These are the activations of a small neural network, seen along a few directions. Each row is one input.
In each table, some parts of the input vary, and every possible input appears once, in random order.
Descriptions start from the smaller parts, as in this example, which fits no table here: line(4) and (point or line(9) or (values(2) and ring(8))).
Shared parts are said once, and a part with two or three values counts as separate values.
In the rows, 128 means zero.

Other details of the inputs vary at random and push rows far along two fixed directions, the same in every table; ignore that.
These rows show it; all are for the same input, with only those details redrawn:
[ 76 187  72  38  60  64 157 185 149 162 100 104 177 151 119]
[164  77 170 197 153 142  92 117  89  96 169 151 115 117 165]
[164  77 172 197 153 142  92 117  90  96 169 151 116 118 166]
[161  94 140 176 131 126 100 134  97 114 164 140 131 124 158]
[162 144  91 120  74  78 128 182 137 153 167 106 194 159 146]
[155 155  76 108  54  70 137 193 145 164 161 100 205 168 140]
[162 141  87 119  77  76 126 181 134 155 165 104 194 158 146]
[ 19 176 118  34  97  98 156 150 127 129  63 132 118 125 104]

A family of inputs:
x1: [ 39 187 124  37 110 131 164 124 152 147  55 109 134  93  74]
x2: [ 24 131 177  70 164 140 156 101 106 114  45 168  28 109 111]
x3: [ 43 140 160  60 161 182 148  83 122 106  52 150  30 112  97]
x4: [203 141  76 117 101 120 124 153 160 169 166 104 177 178 129]
x5: [134 105 143 144 156 182 116 104 118 102 138 140 113 111 134]
x6: [167 102 139 164 146 119 115 134 116 141 149 156 117 144 145]
x7: [177 108 124 155 150 166 111 120 137 120 143 136 135 137 140]
x8: [161 142  89 119  76  77 126 181 136 155 165 104 195 159 146]
x9: [149  87 161 189 159 144 107 131 100 114 160 157 119 111 155]
x10: [177  85 155 186 149 186  84  96 105  88 170 132 116 122 151]
x11: [ 24 165 150 112 176 154 171  51 135  92  50 125  54  85  75]
x12: [197 148  95 117  94 101 130 146 175 186 151  93 188 149 110]
x13: [185  92 173 173 157 161 111  90 130 133 145 124  95 103 128]
x14: [ 88 181  66  42  84  64 169 192 163 177  83 118 179 161 110]
x15: [139 111 159 152 140 161 100  93 120 109 132 124 114  80 119]
x16: [158 125 102 190 155 150 136  93 141 102 162 109 118 150 131]
x17: [  4 150 141 114 180 125 172  83 116  86  57 155  41 110 104]
x18: [195  77 166 199 173 169  99  93 127 118 147 138 125  96 126]
Question: The inputs of x1 and x5 match in every part but one. If x15 is changed in the same way as x1 into x5, which row does it become?
Answer: x10
Question: What do these inputs look like to the network?
Answer: values(3) and (point or line(5))
Question: Change only the values(3) part in x6. List by row number the other rows that result.
Answer: x4, x12

A family of inputs:
x19: [168 113 126 183 154 166 114  90 134  99 156 116 125 126 130]
x20: [149 160  99 117  94  96 155 141 165 162 135  84 170 135 109]
x21: [ 37 171 102  21 141 100 182 146 147 157  45 159  63 176 104]
x22: [145 108 125 191 151 138 115 112 110  87 164 134 123 142 154]
x23: [156  84 156 157 135 153  98 144  94 109 162 151 130 125 168]
x24: [143 106 123 192 156 143 122 118 110  91 164 137 127 137 154]
x25: [134 143 102 106  88  71 128 176 135 158 130 123 178 144 134]
x26: [157 150 104  99  92  99 128 153 159 171 124 106 182 129 110]
x27: [ 83 126 159  83 197 174 151  82 137 131  53 172  18 134 100]
x28: [177  94 158 171 151 151 103 115 125 136 142 140 138  98 131]
x29: [134 145 100 106  85  68 124 173 132 159 135 123 173 145 131]
x30: [122 163  67 120  93  89 141 152 140 129 150 103 166 170 131]
x31: [125 152  95 126  96  73 162 169 140 154 142 104 171 146 133]
x32: [157 152 102  98  88  97 124 149 156 172 128 106 176 130 107]
x33: [134 142 100  83  72  98 119 179 125 147 148 116 168 157 143]
x34: [ 38 172 121   5 101 151 153 138 144 142  50 125 119 108  89]
x35: [156  88 156 179 147 122 104 138 101 122 150 157 134 113 155]
x36: [ 66 123 175  73 148 188 116  93 112 101  70 150  71  88 109]
x37: [169 105 153 188 154 148 131 104 131 127 152 118 126 104 129]
x38: [158  86 158 156 130 148  91 138  94 105 162 147 125 129 167]
x39: [171 109 153 187 145 139 121  94 128 124 157 115 116 110 127]
x40: [149 101 153 195 146 113 125 120 107 109 160 132 119 123 154]
x41: [ 48 139 144 111 177 187 145  70 127  85  70 141  67  93  96]
x42: [126 156  96 124  88  65 152 160 137 151 146 100 161 152 130]
x43: [ 62 124 176  73 147 187 112  87 108 101  72 151  62  87 105]
x44: [167 115 125 182 151 163 110  86 131 101 160 116 120 127 128]
Question: What do these inputs look like to the network?
Answer: values(2) and (point or (values(3) and line(4)))
Question: The inputs of x24 and x41 match in every part but the values(2) part. If x33 is changed in the same way as x24 into x41, which row does it become?
Answer: x43
Question: Change only the values(2) part in x25. List by row number the other rows that result.
Answer: x26
